These are the activations of a small neural network, seen along a few directions. Each row is one input.
Each table varies a few parts of the input and shows all the possible inputs, shuffled.
Descriptions start from the smaller parts, as in this example, which fits no table here: one of 5 places around a ring, together with either a single point or one of 9 places around a ring or (one of 3 separate values, together with one of 6 places along a line).
Shared parts are said once, and a part with two or three values counts as separate values.
(in the rows, 128 means zero)

Other details of the inputs shift rows strongly along two fixed directions, in all tables alike. That doesn't count.

A family of inputs:
x1: [108 181 121 105 108 146 139 129  89 105 165 113  90]
x2: [114 155 130 119 142 130 130 127  81 118 165 113 114]
x3: [118 180 116 122 108 134 131 125 115 117 149 102  99]
x4: [131 171 125 130  85 145 126 123 165 113 120 111  91]
x5: [111 148 126 101 137 137 136 132  78 116 169 114 120]
x6: [131 138 115 139  69 120 126 116 181 116  88 138 115]
x7: [114 134 120 123 128 103 135 120  73 127 164 122 124]
x8: [116 132 132 122 143 128 131 129 105 118 144 125 136]
x9: [114 142 126  99 136 133 139 136  77 118 169 119 127]
x10: [127 131 128 118 133 133 134 137 109 129 137 132 125]
x11: [132 124 140 135 125 139 126 129 152 115 113 139 124]
x12: [140  48 153 131 190 126 122 137 138 147 106 154 192]
x13: [111 192 118 121 114 135 135 126  85 110 168 105  87]
x14: [124 150 116 137  78 118 129 118 149 109 108 137 104]
x15: [121 125 134 131 142 129 129 130 119 120 131 134 134]
x16: [126 136 131 131 151 128 125 129 106 131 142 122 125]
x17: [128 120 134 131 135 131 124 127 149 126 115 124 137]
x18: [136 107 122 152 111 106 124 121 157 141  98 142 130]
x19: [128 165 117 124  79 145 132 129 162 116 113 123  91]
x20: [126 141 114 123 130 105 129 123  69 136 164 120 126]
x21: [130 121 141 135 116 140 126 127 170 110 101 139 127]
x22: [132 116 134 132 131 139 128 134 149 129 108 142 128]
x23: [126 155 122 123 142 127 124 128  90 136 163 104 115]
x24: [136 131 132 139 116 142 122 126 170 133  99 130 117]
x25: [142  61 130 138 183  90 123 129  86 170 145 137 182]
x26: [125 135 130 115 135 137 130 128 120 129 138 114 127]
x27: [145 123 133 143 122 138 119 129 172 133 104 130 124]
x28: [143  76 142 118 196 120 124 138  93 153 154 126 182]
x29: [131 110 123 140  98 115 125 121 167 121  90 150 135]
x30: [131 132 136 140 117 143 126 127 166 123  98 138 113]
x31: [150  50 143 141 213 110 117 141 111 173 128 143 200]
x32: [126 114 120 134 128 102 130 122 106 139 140 128 137]
x33: [124 125 130 131 124 131 128 127 154 122 114 127 136]
x34: [124 153 123 118 144 128 126 127  91 134 164 102 120]
x35: [121 135 131 126  96 145 136 132 167 107  98 147 112]
x36: [140 116 117 144  95 113 122 120 171 135  92 140 133]
x37: [123 138 124 120  84 147 135 129 184 110  93 135 114]
x38: [131 127 126 116 140 136 129 132 119 139 139 118 134]
x39: [134 133 131 134 114 144 124 126 172 130 100 125 118]
x40: [142 116 139 141 142 135 121 133 147 129 115 136 132]
x41: [129 111 131 120 125 141 129 132 159 127 107 133 139]
x42: [117 134 121 127 131 102 134 121  72 130 163 125 122]
x43: [115 151 130 118 134 133 129 125 102 114 152 114 117]
x44: [132 140 110 123 129 104 127 123  75 145 164 114 129]
x45: [121 136 118 131 131 102 132 121  73 136 162 122 118]
x46: [152  35 143 133 182 124 122 143 159 163  95 155 200]
x47: [126 126 138 135 116 144 128 127 168 115  95 143 119]
x48: [136 123 128 135 115 140 125 131 171 133  97 135 122]
Description of these inputs: one of 6 places around a ring, together with either one of 2 separate values or one of 6 places along a line.
Question: Changing only the place on the ring of 6 turns x22 into x1. The same change can be made to x40. Which row results?
Answer: x11
Question: Changing only the place on the ring of 6 turns x27 into x4. The same change can be made to x18. Which row results?
Answer: x25
Question: Which other rows agree with x8 in the place on the ring of 6? List them by row number.
Answer: x5, x7, x9, x12, x21, x29, x43
Question: Which other rows does x8 become when the place on the ring of 6 takes its other values? List them by row number.
Answer: x3, x13, x15, x31, x33
Question: Which other rows does x37 become when the place on the line of 6 takes its other values? List them by row number.
Answer: x17, x26, x28, x33, x41

A family of inputs:
x49: [135 135 130 132 144 121 123 123 116 128 154 113 130]
x50: [119 183 120 116  76 135 139 121 120  97 147 117  78]
x51: [133 132 132 130 140 151 123 143 139 144 124 120 108]
x52: [127 133 115 108 117 131 134 130 120 132 143 123 129]
x53: [124  50 142 120 189 106 128 138  97 149 137 148 199]
x54: [144  97 157 115 165 169 122 148 170 124 102 143 163]
x55: [128 149 120 145 116 120 117 122 121 128 130 124 112]
x56: [114 149 153 124  98 179 138 131 209  80  77 143 110]
x57: [134  59 132 115 174 118 128 138 112 143 130 143 182]
x58: [108 203 132  80 140 174 143 137  65  92 197  89  98]
x59: [138 135 118 118 164 116 119 129  50 157 188 106 133]
x60: [128 177 115 127  67 133 131 126 152 112 119 130  78]
x61: [126  51 134 123 183 105 128 137  97 146 132 156 191]
x62: [114 138 143 144  98 159 132 126 204 108  70 136  87]
x63: [123 185 121 126  85 139 126 114 123 105 149 104  77]
x64: [109 166 104 124  66 131 135 124 153 106 109 133  90]
x65: [133 101 134 130 123 131 124 123 168 130  99 129 146]
x66: [134 117 124 154  82 125 127 123 201 113  61 166 113]
x67: [134 129 120 109 178 108 134 140  16 163 216 111 145]
x68: [123 188 122 129  90 135 126 116 123 105 150 101  82]
x69: [101 205 131  88 147 162 142 136  55  89 193 102  97]
x70: [110 180 122 113 127 121 129 115  43 113 196  97  92]
x71: [127 167 113 128 100 135 126 129 138 125 135 101 107]
x72: [124 172 109  95 115 129 143 124  51 124 191 100  96]
x73: [106 184 122 123  74 128 141 120 111  91 143 126  76]
x74: [132 100 127 138 113 118 132 126 144 131  94 155 135]
x75: [144  89 147 138 158 153 122 142 171 150  95 133 136]
x76: [126 101 139 141 129 123 127 116 171 129  92 137 146]
x77: [130 164 118 158  77 129 119 119 192 113  86 132  94]
x78: [146 114 130 141 138 127 119 124 139 142 126 126 140]
x79: [143 143 125 151  96 136 121 125 190 123  98 127 114]
x80: [136  98 128 147 139 111 126 132 121 139 120 154 149]
x81: [136  98 135 167 111 121 116 119 207 122  58 159 134]
x82: [135 187 116 142  77 133 121 125 164 118 121 113  84]
x83: [107 191 117 125  84 131 138 111 124 108 137 105  85]
x84: [129 120 129 160  94 126 121 122 225 113  52 147 126]
x85: [141  55 150 153 157 108 127 134 154 136  93 168 174]
x86: [150  86 133 141 122 128 119 129 196 149  72 145 156]
x87: [114 122 133 112 155 114 133 125  79 132 160 111 145]
x88: [143 144 124 152  92 131 118 123 184 131  95 133 108]
x89: [120  68 136 118 168 108 130 136 106 136 134 145 175]
x90: [148  71 135 134 153 119 122 132 139 149 109 154 163]
x91: [132 155 121 136  74 144 127 118 200 121  84 119 101]
x92: [110 201 114 129 107 118 130 116  79 106 177 100  84]
x93: [118 187 108 139  73 129 125 123 161 108 109 112  86]
x94: [131  85 137 134 177 107 123 132 123 139 128 130 174]
x95: [140  97 138 139 134 121 129 137 139 128 119 140 146]
x96: [128 129 113 103 141 120 135 137  73 144 167 115 137]
x97: [126  88 147 141 177 140 128 132 149 147 106 147 139]
x98: [122 142 141 142  94 167 131 131 209 113  78 128  89]
x99: [130 157 114 120 137 124 125 126  92 144 168  97 125]
x100: [121 138 108  85 161 120 137 138  23 144 209  97 137]
x101: [131 124 133 139  99 138 126 117 198 123  83 127 125]
x102: [ 93 183 108 106  93 126 142 123  75 104 173 109  97]
x103: [114 149 109 135  65 136 132 122 187 112  82 145 104]
x104: [122 123 131 140  93 127 128 120 188 119  75 139 125]
x105: [140  74 127 112 185 111 126 150  78 169 154 133 190]
x106: [126 132 118 121 170 108 120 124  36 148 187 112 134]
x107: [134  92 142 141 175 106 120 126 116 137 138 135 165]
x108: [134  87 140 141 175 138 123 139 151 153 102 147 140]
x109: [118 121 129 118 132 110 136 127  82 121 144 140 128]
x110: [143  57 141 115 183 110 129 137  87 149 142 144 182]
x111: [119 204 128  90 119 170 128 142  99 101 168 100  89]
x112: [147  72 137 125 162 123 122 130 142 160 114 131 178]
x113: [124  99 135 127 129 115 137 126 121 119 118 148 140]
x114: [138  55 135 128 200 104 123 133  80 177 138 134 199]
x115: [139  40 147 133 204  93 125 139  85 155 132 166 196]
x116: [133  97 141 153 144 117 120 123 146 130 107 141 147]
x117: [145 110 130 138 130 126 131 135 137 137 126 139 142]
x118: [118 124 125  99 145 122 135 134  78 131 171 115 144]
x119: [132 107 135 151 127 121 116 116 152 128  98 147 131]
x120: [135 153 115 111 154 122 124 125  39 145 202  95 119]
x121: [111 184 118 136  75 126 137 121 113  97 138 127  78]
x122: [125 193 112 120  83 138 135 118 127 128 141  97  84]
x123: [129 153 122 142  81 138 122 121 206 106  85 120 105]
x124: [125 176 108  98 114 124 141 126  46 131 191 103  94]
x125: [135  98 130 139 150 116 127 123 142 153 107 134 156]
x126: [142  60 156 124 202 149 120 149 160 135  91 166 193]
Question: Changing only one part turns x73 into x90. The same change can be made to x113. Which row results?
Answer: x72
Question: What is each input in this table made of?
Answer: one of 6 places around a ring, together with either one of 2 separate values or one of 11 places around a ring
Question: Start at x67 and move only the place on the ring of 11, one step at a time. The first step leads to x59. Which rows follow, in order?
Answer: x88, x82, x99, x122, x86, x105, x96, x124, x60
Question: Start at x52 and move only the place on the ring of 6, one step at a time. The first step leads to x105. Which rows follow, in order?
Answer: x103, x102, x53, x118
Question: Which other rows does x125 become when the place on the ring of 6 takes its other values? List them by row number.
Answer: x76, x83, x91, x101, x122
Question: Which other rows does x51 become when the choice among 2 separate values takes its other values? List them by row number.
Answer: x111

A family of inputs:
x127: [156  39 139 117 229 120 117 147  98 187 144 128 215]
x128: [101 215 107 103  30 157 143 119 165  77 121 110  62]
x129: [122  92 146 111 228 115 132 142   9 145 203 126 170]
x130: [116 115 141 141  87 148 132 124 219  92  53 163 119]
x131: [168  33 151 149 193 131 111 142 191 173  78 150 205]
x132: [132 144 144 164  92 154 118 122 230 108  60 141  95]
x133: [111 119 139 103 195 117 135 137  15 126 204 123 156]
x134: [138 144 128 105 202 127 123 138  23 162 212  87 136]
x135: [107 235  76 140  38  68 132  90  49 116 191  83  48]
x136: [150  35 166 166 207 126 112 140 179 152  74 170 191]
x137: [101 239  76 111  34  95 147 107  26 108 207  94  38]
x138: [138 112 130 128  80 150 131 133 225 121  59 147 126]
x139: [125 142 122 125  49 157 132 125 235  98  59 142 102]
Question: What is each input in this table made of?
Answer: either one of 2 separate values or one of 11 places around a ring
Question: Which other rows belong to the same alternative as x135? List them by row number.
Answer: x137
